A small network was shown many inputs. Here are its activations along a few directions, one row for each input.
Each table varies a few parts of the input and shows all the possible inputs, shuffled.
Descriptions start from the smaller parts, as in this example, which fits no table here: ring(8) and (point or line(9) or (values(3) and line(6))).
Shared parts are said once, and a part with two or three values counts as separate values.

Other details of the inputs shift rows strongly along two fixed directions, in all tables alike. That doesn't count.

Rows:
x1: [-10  -5  10 -31 -20  22  19  -9 -17  15  -3  15 -22]
x2: [-14 -13  12 -23   5  12  17   0  14   0  10   9   0]
x3: [-21 -13  -4   4  30  -6  11  12   9 -30  -7 -26  -2]
x4: [  3   0 -11  41  -8 -27  -5  15   3  14  -5   5   4]
x5: [ -1   1  21 -29 -12  31  17  -6   4  19  18  21 -12]
x6: [  4  -4  -9  31 -19 -17 -15  -3 -13  29   4  12   7]
x7: [ 12  14  -4  42 -14 -14 -11  10  -4  22   1  10  -4]
x8: [  4   6  -9  31  -8 -22  -7   8 -13  27  -2   7   1]
x9: [ 42  21 -25  32 -18 -19 -11 -21   4  13 -16   5  18]
x10: [ 33   7  -7  26 -28  -4 -11  12 -18 -12 -10  14  32]
x11: [ 22  15  21 -76 -34  21  20 -16   6  21   5   9 -23]
x12: [-28 -18  -4  10  38 -10   1  -1   8 -42  -9 -19   6]
x13: [-14 -21   4   3  12 -13  -9   6   9  -7  10  -7  -3]
x14: [-25 -17   0   4  53  -8  -4  -7   5 -23   6 -13  22]
x15: [-17  -8   1   7  35   7  -3  -5   2 -34  -1 -14  -4]
x16: [ 32  26 -24  30 -41  -1 -21 -17   6  34 -26  10  18]
x17: [ -3   6  -2 -48   2  22  -3  21  -5 -32  11   7   0]
x18: [  1   7  15 -26 -26  34  24   5  -7  18   6   7 -33]
x19: [-17 -17   7  12  45 -12 -23   3  10 -29  15 -22  -1]
x20: [-14  -5   6 -25   4  15  21   5 -13   4  -2  -9 -20]
x21: [ 10  19   2 -16   5 -12  -7 -13  11  -8  -5 -21  17]
Description of these inputs: values(2) or line(4) or (values(3) and ring(5)).
Q: A walk changes only the line(4) part. It starts at x16 and steps to x9. List the rest of the walk in order.
A: x11, x21

Rows:
x22: [ -7  -3 -10  19  32 -14 -13   6  13 -36 -16 -36   6]
x23: [  5  10  -8  13 -68  25  28   4 -22  49  -4  43  -4]
x24: [ 41  22  -4 -14 -76  15   5 -14  -6  35  -4  45   8]
x25: [  1  -1 -11   1  37 -27  -9  -6  24 -32 -18 -35  17]
x26: [ 32  19 -33  81 -40 -10 -26  -4 -14  -1 -14  23  38]
x27: [-21 -24  20 -64  -4  30  19  17 -10 -16  13  16 -23]
x28: [-24  -9  26 -70  13  35  19 -14  11   7  15   3 -19]
x29: [-21 -15  -3  36  47 -18   1  -7   3 -20   3 -23  -2]
x30: [ 10   4  29 -93  -1  19  16   3  10 -10  16  -5 -15]
x31: [ -9  -4  -8  13  50 -26 -32  -1  11 -17   4 -24   8]
x32: [ -5   0  -9  24  40  -4  -5  -6  -3 -37 -17 -30   6]
x33: [  9   7  -6  14 -65  15  27  -3 -31  51  -9  31 -18]
x34: [ 21   9  15  11 -66   9  11   9 -14  60  14  42 -10]
x35: [-24 -18  -1  32  42 -28  -8   5  19 -18   2 -25  -3]
x36: [ 10   7  21 -92   3  19  11   4  13  -2   8  -8 -34]
x37: [-28 -17  23 -61  -5  16  27  17   0   1   3  -4 -40]
x38: [  1   2  23 -81   8  26  29 -16   4  -4  -5  -9 -28]
x39: [-17 -26  -2  29  48 -13 -16   7  10 -35  11  -8  17]
x40: [ -5   5 -11   3  47  -8  -4 -13  18 -41 -11 -21  31]
x41: [-13 -18  -5  12  46 -13 -28 -11  11 -33   5 -14  29]
x42: [-17 -15  -5  19  40 -25 -10  23  -8 -37   3 -17  23]
x43: [-12   1 -12  21  42   7  -7   0   7 -46  -8 -22  19]
x44: [ -8  -9  37 -78   5  19   7   0   5   7  25   0 -19]
x45: [ 16  15 -35  84 -30 -33 -22  15 -22  26 -15  18  19]
x46: [ 20  14 -23  93 -22 -35 -24   6  -6  36  -3  20  11]
x47: [ 38  28   2  -1 -77  19   5   7 -21  38   4  31  -4]
x48: [-20 -12  -5  15  41 -28 -18 -10  19 -16  -4 -31  11]
x49: [  8   8 -28  97 -24 -15  -4  -7  -4  32  -4  23  31]
x50: [-18 -10  28 -66  11  25  20 -20   0  11   9  -6 -33]
x51: [ 36  30  -5   1 -70  17  -1   8 -16  46  -3  26 -22]
Q: Describe the family of inputs behind these rows.
A: ring(5) and ring(6)
Q: Changing only the ring(6) part turns x28 into x44. The same change can be made to x40. Which row results?
A: x30
Q: A walk changes only the ring(5) part. It starts at x48 and steps to x35. List the rest of the walk in order.
A: x37, x22, x25
Q: A walk changes only the ring(5) part. It starts at x50 and steps to x38. List the rest of the walk in order.
A: x32, x33, x29
